Each row below holds a small network's activations on one input, seen along a few directions.
In each table, some parts of the input vary, and every possible input appears once, in random order.
A made-up example of a description, with smaller parts first: one of 4 places along a line, together with either a single point or (one of 2 separate values, together with one of 5 places around a ring) or one of 11 places along a line.
Shared parts are said once, and a part with two or three values counts as separate values.
(in the rows, 128 means zero)

Other details of the inputs vary at random and push rows far along two fixed directions, the same in every table; ignore that.
To show where, the next rows are all for the same input, with only those details redrawn:
[144 136 148 178 138 144 144 138 100  99 170]
[136 195 139  94 177  94 141 184  62 148 111]
[ 78 114 106 106 110 127  96 105 132 168 102]
[101  74 124 189  87 169 111  78 154 113 165]
[ 83 122 109 104 118 123 100 114 125 166 101]

A family of inputs:
x1: [154 120 134 159 159 144 162 131 115  76 163]
x2: [134 154 118  80  98  91 110 123 153 132  79]
x3: [204 140 166 139 143 106 153 145 112  75 170]
x4: [100  57 111 185  96 164 130  63 186 109 164]
x5: [ 84 111  97 116 117 121  87 112 140 161  90]
x6: [111  60 114 168  94 193 129  67 171  99 154]
x7: [109 144 117 110 143 110 117 129 127 167  86]
x8: [178 175 141  61 150  93 165 220 119 138  97]
x9: [ 83 122 109 104 118 123 100 114 125 166 101]
x10: [178 130 129 158 120 145 162 169 165 114 178]
x11: [207 149 157 152 128 105 160 141 114  76 161]
x12: [132 163 126  79 161 142 136 143 105 146  94]
x13: [186 131 185 136 137 120 142 143 131  72 164]
x14: [116 155 126 109 162 107 134 149 117 154  92]
Question: What is each input in this table made of?
Answer: either one of 2 separate values or one of 4 places along a line or one of 8 places along a line
Question: A walk changes only the place on the line of 8. It starts at x12 and steps to x6. List the rest of the walk in order.
Answer: x1, x4, x14, x7, x5, x9

A family of inputs:
x15: [125 163 142 129 159 107 138 173  70 136 155]
x16: [132  52 128 111  80 119 112  77 227 115 114]
x17: [135 190 149  73 142  65  99 134  64 132  82]
x18: [118  89  84  61  62  86  87  91 212 170  86]
x19: [223 196 179 102 140 119 168 219 112  91 143]
x20: [184 161 126  51 137  95 159 169 131 129 102]
x21: [191 187 130  49 132  69 153 196 117 144  98]
x22: [ 99 182 109  73 186 104 129 149  82 179  74]
x23: [ 16  68  72  57 101 132  72  65 154 208  77]
x24: [ 33  80  82  84 105 148  75  65 156 205  65]
x25: [196  70 172 207  83 128 147 113 203  51 190]
x26: [151 181 156  84 168  90 126 128  60 103  99]
x27: [102  78 121 208 114 186 135  66 160 100 168]
x28: [190 172 124  46 157  67 152 170 134 125 103]
x29: [219 181 176  95 153 136 179 202 118  83 141]
x30: [107 186 129  90 166  95 118 174  72 183  88]
x31: [ 33  93  66 101  78 130  70  84 170 196  60]
x32: [142  95 133 240 132 192 164  99 133  66 193]
x33: [129  73 152 249 100 193 123 101 138  82 213]
x34: [131 174 137 160 158 117 145 156  93 130 139]
x35: [ 98  58 127 190 112 188 125  78 139 102 185]
x36: [122  74 123 234 112 200 147  85 154  67 180]
x37: [134 156 149 150 158 122 140 172  69 124 165]
x38: [ 25  95  70  92  83 124  58  66 167 220  61]
x39: [130  81 147 217 134 197 140 103 125  81 196]
x40: [162 192 144 177 175 118 168 188  68 105 152]
Question: Changing only one part turns x22 into x38. The same change can be made to x29. Which row results?
Answer: x19
Question: What is each input in this table made of?
Answer: one of 2 separate values, together with either a single point or one of 4 places along a line or one of 8 places along a line
Question: A walk changes only the place on the line of 8. It starts at x36 and steps to x32. List the rest of the walk in order.
Answer: x27, x22, x24, x39, x35, x23
Question: Change only the choice among 2 separate values in x39. List by row number the other rows that result.
Answer: x33

A family of inputs:
x41: [ 98  94  90  47  48 107  73  91 218 178  58]
x42: [ 44  80  94  88  53 132  37  45 162 193  72]
x43: [133  83 149 180 110 171 121  69 124  61 181]
x44: [189 210 146  27 171  34 155 219 103 153  91]
x45: [157 111 153 220 146 133 149 126 115  87 184]
x46: [147 217 118  92 206  69 161 214  60 157 106]
x47: [ 57 110  69  98  85 130  85  84 167 209  60]
x48: [208 101 160 160 116 154 162 115 174  46 181]
x49: [136 196 135  71 191  92 153 225  63 173 115]
x50: [150 106 151 214 108 193 152 151 127  79 195]
x51: [129 116 146 213 113 156 128 105 143  84 162]
x52: [122  78 137 197 123 172 134  69 153  78 161]
x53: [159 134 171 182 136 118 142 134  82  85 189]
x54: [ 50  84  85  51 109 159  92  91 163 202  72]
x55: [143 203 117  80 204  99 175 183  66 136  93]
Question: What is each input in this table made of?
Answer: one of 3 separate values, together with either a single point or one of 4 places along a line
Question: Change only the place on the line of 4 in x51. List by row number the other rows that result.
Answer: x42, x47, x50
